Each row has a name. Each question is about the rows just above it.

[173 152 169 147 175 175 104 135 109  93 146  89  91]  vosir
[ 92 160  84 123 139 167 154 169 105 177 137 157  85]  bol
[118 116  83 101  89 157  89  83 134  88 138 122 104]  Kotem
[127 168 109  96 146  99 143  80 131  92 139 168 168]  magu
[145 140 117 166  85 141  94 122 104 141  91  86 151]  pere
[140 109 171  95  90 170 123  82 130 159 101 176  95]  gitiz
[109 110 127 122 103  99 100 168 137 178 161 163 148]  gugu
[ 83 138 132 131 106 103 160  85  89 164 148 145 146]  nezuk
[112 177 173 169 144 172 131 172 103 111  95 120 120]  sizu
[107 154  86 168 117  99 165 120 151 150 126 158  86]  fal
Shuffled fal with one entry gone: [150 151 107 168  99  86 126 165 117 120 154  86], missing => [158]
Shift each entry of [104] by +1 times 1: => [105]
[91] with +1 step of 1 on every entry: => [92]
gitiz without one entry, shuffled: [176 123  82  95 170 101 109 130  90  95 140 171]. Gone: => [159]
Which entry of nezuk is missing from [103 145 132  85 106 160 138 164 148 131  89  83]? => [146]

[124 153 124 112 118 125 139 135] = fal
[111 153 131  93 113 141 148 130] = Kotem
[121 137 135 113 124 125 131 130] = pere
[121 137 135  99 124 125 131 130] = nezuk
[111 153 139  93 113 125 140 134] = gugu
[ 94 153 145  80 104 133 146 133] = tene
[ 99 153 117  80 104 133 146 133] = lok
[ 89 132  93 132  98 149 131 127] = gitiz
[103 155 100  88 101 138 152 135] = sizu
Move every entry of [ 93 113 141] by +1 step of 1. => [ 94 114 142]
Shuffled gitiz with one entry gone: [132 149  93 127  89 132  98], missing => [131]
gugu without one entry, shuffled: [139 134 125 113 153 111  93]. Gone: => [140]
gitiz without one entry, shuffled: [132 132 127  89  98  93 149]. Gone: => [131]
Shuffled tene with one entry gone: [104 133  80 153  94 133 145], missing => [146]

[150 122 138 124 129 138 117 150 121 133 139 140 139 139] -> lok
[115 158 154 100 101 119 156 120 135 129 127 160 110 183] -> gitiz
[161 127 135 156 141 104 103 132 129  84  87 113 128 106] -> bol
[142  91 129 117 133 122 130 146 111 157 147 145 112 154] -> nezuk
Move every entry of [110] by +1 step of 1. => [111]
Shuffled nezuk with one entry gone: [145 147 117 154 122 112 146  91 111 129 130 133 142], missing => [157]
Which entry of nezuk is missing from [145 122 154 157 117 129 130 146 133  91 142 147 111]? => [112]
Move every entry of [135] by -1 step of 1. => [134]
Shift each entry of [133] by +1 times 1: => [134]
Which entry of gitiz is missing from [160 119 100 115 135 127 154 156 158 110 183 120 129]? => [101]
Which entry of bol is missing from [161 106 128 127  87 104 132 135 103 156 113  84 129]? => [141]

[180  93 166 141  82  89 166] : vosir
[176  82 175  93  87  90 109] : pere
[ 98 140 114  77 174 164 115] : magu
pere without one entry, shuffled: [109  87  90  93  82 175]. Gone: => [176]
pere without one entry, shuffled: [175 176  90  93  87 109]. Gone: => [82]
Shuffled magu with one entry gone: [115  77 164  98 140 174], missing => [114]

[129 139 138 133 129 131 129 129 132 156 133 154 132 129 132 129 130 131
 137 129 138 129 129 142 130 130 135 131]  gugu
[128 140 136 133 129 129 129 130 131 159 132 153 131 129 131 129 130 132
 139 129 138 129 129 139 131 131 136 131]  tene
[129 135 143 131 129 134 130 130 133 154 132 146 135 132 136 129 131 132
 135 129 134 129 129 141 131 130 136 131]  sizu
[133 135 151 129 128 133 129 159 132 144 130 134 138 132 134 130 132 136
 131 131 129 129 128 132 135 131 130 130]  vosir
[129 131 169 129 129 139 129 131 134 144 133 146 136 129 134 128 131 130
 133 129 132 129 129 138 131 130 132 130]  bol
[129 135 143 131 129 134 130 130 133 154 132 146 135 132 136 129 131 132
 135 129 134 129 129 141 131 130 136 131] is in which row? => sizu
[129 129] with -1 step of 1 on every entry: => [128 128]
vosir without one entry, shuffled: [129 129 135 132 129 138 132 151 130 131 134 144 131 135 159 128 133 130
 134 133 132 130 129 132 128 130 131]. Gone: => [136]
Which row holds [133 135 151 129 128 133 129 159 132 144 130 134 138 132 134 130 132 136
 131 131 129 129 128 132 135 131 130 130]? => vosir
Which row holds [129 139 138 133 129 131 129 129 132 156 133 154 132 129 132 129 130 131
 137 129 138 129 129 142 130 130 135 131]? => gugu
[131 129 129] with +1 step of 1 on every entry: => [132 130 130]
Shuffled tene with one entry gone: [153 130 131 131 131 129 129 136 131 130 129 159 132 129 131 129 138 140
 128 129 136 139 139 129 129 131 132], missing => [133]

[132 100 127 146 127 137 155 164 154 161 164 137 119 128 113 149 169 110
 144 106 127 117 182 115 130 116  91 121 142 147 149 104 147  97 163 109
 120 141 127 143  89 139] : Kotem
[136  96 126 151 131 140 153 164 152 163 162 134 121 129 116 145 172 115
 144 105 126 117 182 111 129 121  91 122 141 141 146 108 146  98 165 109
 125 139 131 145  93 142] : tene
[128 104 126 140 125 135 157 161 154 156 166 141 118 125 110 151 164 103
 143 107 129 119 182 119 130 110  93 120 143 152 151  99 148  97 165 108
 123 140 130 145  92 141] : gugu
[124 110 123 133 124 133 158 155 152 150 167 143 117 120 109 151 157  97
 141 108 130 123 183 121 128 103  97 119 142 153 151  97 148  99 164 110
 126 137 132 144  96 142] : sizu
[143  92 123 157 137 143 150 162 148 163 160 130 124 128 123 140 174 122
 145 103 124 119 182 105 125 125  93 123 138 129 141 116 144 101 153 113
 115 138 120 135  89 130] : nezuk
[123 113 122 130 125 132 159 152 151 146 168 144 117 117 109 150 152  95
 141 108 131 126 183 121 127 100 100 119 141 153 151  97 147 100 163 112
 128 135 132 144  98 142] : fal
[122 119 117 124 127 132 159 143 147 138 170 144 117 112 111 146 143  93
 138 107 131 133 182 119 123  93 108 117 139 148 149  99 145 103 158 117
 131 130 133 140 104 140] : gitiz
[129 103 127 142 126 136 157 163 154 158 165 139 118 126 111 150 166 106
 143 107 143 118 182 118 130 113  92 121 143 151 150 100 148  97 165 108
 122 141 129 144  91 141] : magu
[136  96 126 151 131 140 153 164 152 163 162 134 121 129 116 145 172 115
 144 105 126 117 182 111 129 121  91 122 141 141 146 108 146  98 160 110
 118 141 124 140  88 136] : pere
[133  98 126 148 129 138 155 164 153 162 163 136 120 128 114 148 170 112
 144 106 127 117 182 114 130 118  91 121 142 145 148 105 147  98 163 109
 119 141 126 142  89 138] : lok
[146  90 121 159 140 144 148 160 146 163 159 128 125 127 126 137 175 125
 145 103 123 121 182 102 123 127  95 123 136 123 139 118 143 102 150 115
 114 137 118 132  89 128] : vosir
[151 157  97] with +1 step of 1 on every entry: => [152 158  98]
Shift each entry of [165] by +1 times 1: => [166]
Which entry of magu is missing from [158 150 103 143 151 130 163 141  92 144 113  91 136 143 118 141 143 154
 129 126  97 118 139 129 166 100 165 182 127 107 157 148 121 165 108 126
 122 111 150 106 118]? => [142]
[119 141 153 151] with +1 step of 1 on every entry: => [120 142 154 152]

[127 122 105 142 152 113 104 115 108  96] = bol
[123 120 114 132 145 115 113 110 119 109] = Kotem
[146  92  83 133 116 149 147 140 155  81] = tene
[123 132 117 143 148 114 107 119 107 118] = fal
[122 130 134 135 141 115 115 116 116 135] = lok
[146 111 128 125 114 151 143 146 144 129] = nezuk
[159  92  83 133 116 149 147 140 155  81] = gitiz
[124 111 107 137 141 114 116 114 118 100] = magu
[151 143 146 144] with +1 step of 1 on every entry: => [152 144 147 145]
Move every entry of [116] by +1 step of 1. => [117]
Move every entry of [113] by -1 step of 1. => [112]

[139 128 156 124 123 104 148 124 179]  pere
[154 136 165 130 126 110  96 124 153]  sizu
[184 106 158 104 144 135 130 119 147]  gugu
[100 112 111 129 110 135 152 148  97]  bol
Move every entry of [104 144] by +1 step of 1. => [105 145]
[136 165] with +1 step of 1 on every entry: => [137 166]
Shift each entry of [100 112 111] by -1 times 1: => [ 99 111 110]
Shift each entry of [144 135 130 119] by +1 times 1: => [145 136 131 120]
Shift each entry of [154 136 165] by -1 times 1: => [153 135 164]
Move every entry of [158 104 144 135] by -1 step of 1. => [157 103 143 134]
Shift each entry of [139 128] by +1 times 1: => [140 129]

[111 133 114 123 152 131 143 128 143 118 142 113 109 105 139 124 114 115
 120 121 123 138 100 110 144 116 111 130  99 160 159 132 131 127 139 117] -> vosir
[111 133 114 123 152 131 143 128 143 118 142 113 109 105 139 124 114 115
 120 121 123 138 100 125 144 116 111 130  99 160 145 112 133 130 146 152] -> sizu
[126 124 138 123 152 134 159 163 138 113 123 114 131 127 113 138 133 117
 141 132 129 122 109 147 119  91 123 121 115 125 140 113 146 141 110 129] -> fal
[123 136 112 121 127 141 149 126 146  99 133 113 114 110 129  81  97 130
 147 146 136 160  90 119 116 141 152 147 110 141 110 133 103 134 129 118] -> tene
Which entry of fal is missing from [123 110 122 163 134 147 141 125 115 159 127 123 113 129 121 133 146 138
 131 114  91 119 129 117 141 126 138 123 132 138 113 124 152 113 140]? => [109]
Which entry of fal is missing from [125 159 129 113  91 119 127 147 115 131 132 126 122 141 134 163 109 141
 123 133 114 140 138 124 113 113 123 110 129 138 138 117 121 123 146]? => [152]

[135 117  98  90 181 183 154  86 134 153  94 116  91 124 138] : fal
[ 99 101 170 121 141 145 103 112  89 139 160 156  85 130 145] : gugu
[134 142 154 118 148 154 153  77 134 100 167 108 114 141  80] : pere
pere without one entry, shuffled: [167 142  77 154  80 154 134 108 148 100 134 118 114 141]. Gone: => [153]
pere without one entry, shuffled: [134  77 114 134 148 154 141 118 108 167 100  80 154 142]. Gone: => [153]

[124 128 129 124 128 130 129]  tene
[128 128 132 128 134 132 131]  lok
[ 91 141 132  77  85 123 121]  gugu
[119 132 123 128 138 118 144]  vosir
[109 128 121 128 109 125 124]  pere
[124 128 129 124 128 130 132]  fal
[128 142 142 121 133 122 130]  sizu
Shift each entry of [133] by +1 times 1: => [134]
Move every entry of [132 128] by -1 step of 1. => [131 127]

[156 108 118 131 115 144 119 130] -> gitiz
[110  96  92 123  90  89 139 160] -> sizu
[129 126 145 111 131 142 112 115] -> nezuk
Shift each entry of [123  90  89 139] by +1 times 1: => [124  91  90 140]
Move every entry of [129] by +1 step of 1. => [130]
[110] with -1 step of 1 on every entry: => [109]
Shuffled nezuk with one entry gone: [115 145 129 131 111 142 112], missing => [126]
Which entry of gitiz is missing from [108 144 156 119 130 118 115]? => [131]
Which entry of sizu is missing from [ 96 139 110  92 123  90 160]? => [89]
gitiz without one entry, shuffled: [130 115 144 156 108 131 119]. Gone: => [118]

[138 150 133 173  93 121 122] -> nezuk
[151 157 108 158 156 143 119] -> Kotem
[157 160 146 173 156 132 130] -> lok
[137 153 154 173 156 140 152] -> bol
[151 157 108 163 129 143 130] -> vosir
[151 157 115 173  94 109 130] -> gugu
Which entry of Kotem is missing from [108 119 157 143 156 151]? => [158]
Shift each entry of [157 108 163 129] by +1 times 1: => [158 109 164 130]
Move every entry of [158] by -1 step of 1. => [157]
Which entry of vosir is missing from [129 157 163 143 151 108]? => [130]
Shift each entry of [151] by -1 times 1: => [150]
Shift each entry of [115] by -1 times 1: => [114]

[158 163 133 162 149 113 165  90] = sizu
[ 94 153  92  98 163 100 112 101] = magu
[155 120 150 150 132 139 137 148] = pere
[ 94 150  91  97 164 104 113  99] = vosir
[ 94 150  91  97 120 148 129 154] = nezuk
[164 155 149 157 140 124 171  99] = bol
[110 164 109 116 134  97 133  94] = fal
[159 115 160 153 127 143 140 153] = tene
[110 164 109 116 158  97 162  82] = gitiz
Shuffled fal with one entry gone: [ 94  97 110 164 116 134 109], missing => [133]
Shuffled vosir with one entry gone: [ 91 104 113  97  94  99 150], missing => [164]

